These are the activations of a small neural network, seen along a few directions. Each row is one input.
In each table, some parts of the input vary, and every possible input appears once, in random order.
Descriptions start from the smaller parts, as in this example, which fits no table here: one of 5 places around a ring, together with either a single point or (one of 2 separate values, together with one of 4 places along a line) or one of 11 places around a ring.
Shared parts are said once, and a part with two or three values counts as separate values.
In the rows, zero is written as 128.

A family of inputs:
R1: [146 199 114 101  95 153 152 150 130 156 128]
R2: [128 157 138  71 101 109 165 122  95  93 134]
R3: [ 98 190 102 134 113 154 132 162 138 141 131]
R4: [172  95 193 190 160 100  75 145 206 126 144]
R5: [125 139 125  79 110 135 154  84 134  67 118]
R6: [ 68 122 116  99 140 123 149 110 134  62 131]
R7: [102 168 127 120 139 189 113 101 158 126 114]
R8: [ 74 164  82 125 144 120 132 126  99  76  86]
R9: [162  30 134 148 140 150 112 141  85 161 152]
R10: [134 110 119 130 189  72  79 130 214 116 120]
R11: [116  38 153 136  99  88 105 134  92 186 132]
R12: [ 76 177 112 142 137 168 132 136 154 133 120]
R13: [151  36 158 140 140 114  84 131  58 170 135]
R14: [ 96 177  75 116 118 110 147 143  76  88  92]
R15: [141  55 128 179 115 113 136  91  98 192 129]
R16: [139 149 170 111 113 180 146  91 189 118 143]
R17: [128 176 102  94 102 101 166 139  71  97 124]
R18: [199 163 132 184 167  66  81 178 180 128 132]
R19: [149  42 120 162 136 146 153 141 101 178 129]
R20: [158 175 159  98  99 167 147 106 146 145 166]
What do these inputs look like to the network?
Answer: either one of 3 separate values or one of 5 places around a ring or (one of 2 separate values, together with one of 6 places around a ring)

A family of inputs:
R21: [ 85 158 132  62 134 158 156  68 162  55 117]
R22: [131 106 183 137 137 144  88  93 168 166 127]
R23: [134 173 145 103 113 181 159 116 111 152 142]
R24: [159 121 136 106 110 180 152 103 122 160 137]
R25: [ 89 123  87 179 134 118 144 122 124 140 118]
R26: [146 180 121 119  88 125 149 153  81 124 133]
R27: [174 137 142 155 170  92 102 156 152  99 145]
R28: [ 92 149  86 140 118 142 144 132  76 150 126]
R29: [120  98  92 163 177 129  98 142 124 128 131]
R30: [113 116 112 120 108 151 153 138  52 147 119]
R31: [106 167 129 140 122 152 147 122 193 146 109]
R32: [117  40 151 144 152 103  89 124 106 157 126]
R33: [149 101 178 132 110 160 146 102 162 158 132]
R34: [135 152 135 138 165 165 108 146 187 124 122]
R35: [108 195 103 124  86 115 146 177 116 126 129]
R36: [130  34 145 128 116 108 131 127 101 160 132]
R37: [108 195 124 113 112 175 145 125 141 150 123]
R38: [181 122 111 107  85 102 137 144 100 139 148]
R39: [ 60 106  98  81 145 118 160  79  93  55 114]
R40: [157 116 156 153 132  70  86 122 136 135 121]
R41: [158 157 116 134 166  93 104 178 170  99 131]
R42: [117 183 108 143 117  85 128 162 164 119 133]
R43: [132  49 120 110 109 136 125 132  66 154 136]
R44: [150 127 167 156 158 167  98 126 175 121 138]
R45: [141  72 122 167 176 117  87 128 113 128 137]
R46: [ 82 165 118  68 119  91 140 109 131  26 115]
R47: [181 111 141 136  97  80 136 130 132 138 115]
The inputs of R45 and R27 match in every part but one. If R39 is changed in the same way as R45 into R27, which row does it become?
Answer: R46
What do these inputs look like to the network?
Answer: one of 3 separate values, together with either a single point or one of 8 places around a ring
Change only the choice among 3 separate values in R25. List by row number the other rows that result.
Answer: R31, R42
List by row number the other rows that have the choice among 3 separate values in common with R21.
Answer: R22, R23, R24, R31, R33, R34, R37, R44

A family of inputs:
R48: [163  77 180 118 115 149 138 116 196 152 139]
R49: [167 122 167 118 158  61  87 130 159 111 123]
R50: [198 150 111 147  84  60 131 218  92 172 130]
R51: [ 77 213 129 127 122 159 115 124 162 108 115]
R52: [122 163 149  76  87 170 185 102 166 120 147]
R53: [ 95 132  87 103 107  67 161 110  75  86  95]
R54: [ 74 103 117  86  89 132 162  72  72 143 131]
R55: [111 108 112  94 104 189 153 121  79 121 148]
R56: [173  70  99 144 149  90  99 149  98  98 137]
R57: [115 147  91 115 109 120 138 149  85  53 156]
R58: [125 192  82 128 160 183 133 127 120 124  86]
R59: [110 166 152  68  92 166 139  82 134 139 137]
R60: [130 150 149 175 166 133  73 110 181 143 112]
R61: [ 91 212 133 139 135 158 158 123 196 102 129]
R62: [169 134 156 159  52 132 156 181  85 229 157]
R63: [137 139 154 178 159 142 115 120 222 137 117]
R64: [153 172  91 186 102 128 117 210 118 218 111]
R65: [ 99 149  63 149 144 182 148 144  95 106  86]
R66: [105  40 162 144 112 108 142  71  90 176 133]
R67: [133 207 141  91 132  80 154 113 132  84 106]
R68: [145  38 146 148 123 165 121 125  95 147 160]
R69: [ 65  67 132 189 162 105 105 127 127 138 113]
R70: [196  91 115 115 160  94  83 128 122 113 118]
R71: [120 156 161  83 108 196 150 121  93 114 148]
R72: [ 21 151  93 153 137 121 143 113 106 124 142]
R73: [128 114 117 167 193 150  85 130 155 148 151]
R74: [104  50 113 140 125  38 105 113 105 117 131]
R75: [154 174  99  82 139 117 145 138 103  80 110]
R76: [123 186 121  73 113  96 162 154 173  62 132]
R77: [181  67 145 110 145 168 108  97 115 178 136]
R78: [124  71  99 178 168 162  83 163 122 125 110]
R79: [154  84 186 106 126 142 100 101 158 168 128]
R80: [162 127 173 136 146  65 132 142 194  92 146]
What do these inputs look like to the network?
Answer: one of 3 separate values, together with either a single point or (one of 2 separate values, together with one of 5 places along a line)
List by row number the other rows that have the choice among 3 separate values in common with R51.
Answer: R58, R60, R61, R63, R64, R65, R69, R72, R73, R78
Change only the place on the line of 5 in R79. List by row number the other rows that result.
Answer: R48, R66, R68, R77

A family of inputs:
R81: [113  76 100 145  86 169 144 127  24 189 154]
R82: [ 75 184 133  83  83 203 211 101 120 106 108]
R83: [117 193 108  91 169 129 116 125 189  29 137]
R84: [170  37 163 127 148 144 144 109  70 176 109]
R85: [119 199 139 100 149 177 137  74 184  93 104]
R86: [138 207 146 152 149 164 143 164 188 194 142]
R87: [149  49 211 150 152  71  67 122 158 127 163]
R88: [193 153 137 161 137 132  98 151 166 209 114]
R89: [ 52 177  88  67 134 125 156 131 135  49  87]
R90: [117  35 112 123 205  95  89 117 111 123 123]
R91: [108 135  98  81  45 138 180 136  59 140 129]
R92: [165  46 222 159 126 123  88 125 137 170 129]
R93: [185 133 101 167 133  86  76 145 198 150 143]
R94: [109  71  91 150 132  68 125 154  51  99 128]
R95: [108 126 103  90  43 167 201 136  61 151 140]
R96: [164 140  80 144 176  70  59 179 185 153 134]
R97: [122 199 116 109 148 152 112  72 185  54 135]
R98: [123 200 101 141 173  95  81 190 200 106 150]
R99: [205 145 149 152 134 106  87 161 159 174 100]
R100: [159 213 166 164 136 123 145 170 166 139 113]
R101: [118  47 157 174 175  79  70 144 180 107 150]
R102: [151  31 135 131 134 168 142  98 101 208 128]
R103: [164  39 160 126 181 111 115 112  80 134 125]
R104: [ 77 198 127  73  95 175 179  97 106  91  92]
R105: [128  81 128 147 105 120 140 118  20 171 108]
R106: [142 188 134 177 130 102 120 133 203  99 128]
R107: [127  47 193 169 109 159  73 106 159 203 126]
R108: [ 68 145  64  94 112  85 154 149  76  85 127]
R109: [128  77  99 174  98  91 150 121  38 121 156]
R110: [138 184 153  89 116 229 153 109 194  98 145]
R111: [ 87 153  80 101  78 105 166 119  67  91 155]
R112: [ 75 188 102  84 105 135 176  98 128  56 115]
The inputs of R96 and R99 match in every part but one. If R90 is changed in the same way as R96 into R99, which row does it become?
Answer: R84
What do these inputs look like to the network?
Answer: one of 4 places along a line, together with one of 8 places around a ring
Change only the place on the ring of 8 in R102. List by row number the other rows that result.
Answer: R81, R82, R86, R88, R95, R107, R110
Change only the place on the line of 4 in R92. List by row number the other rows that result.
Answer: R87, R101, R107
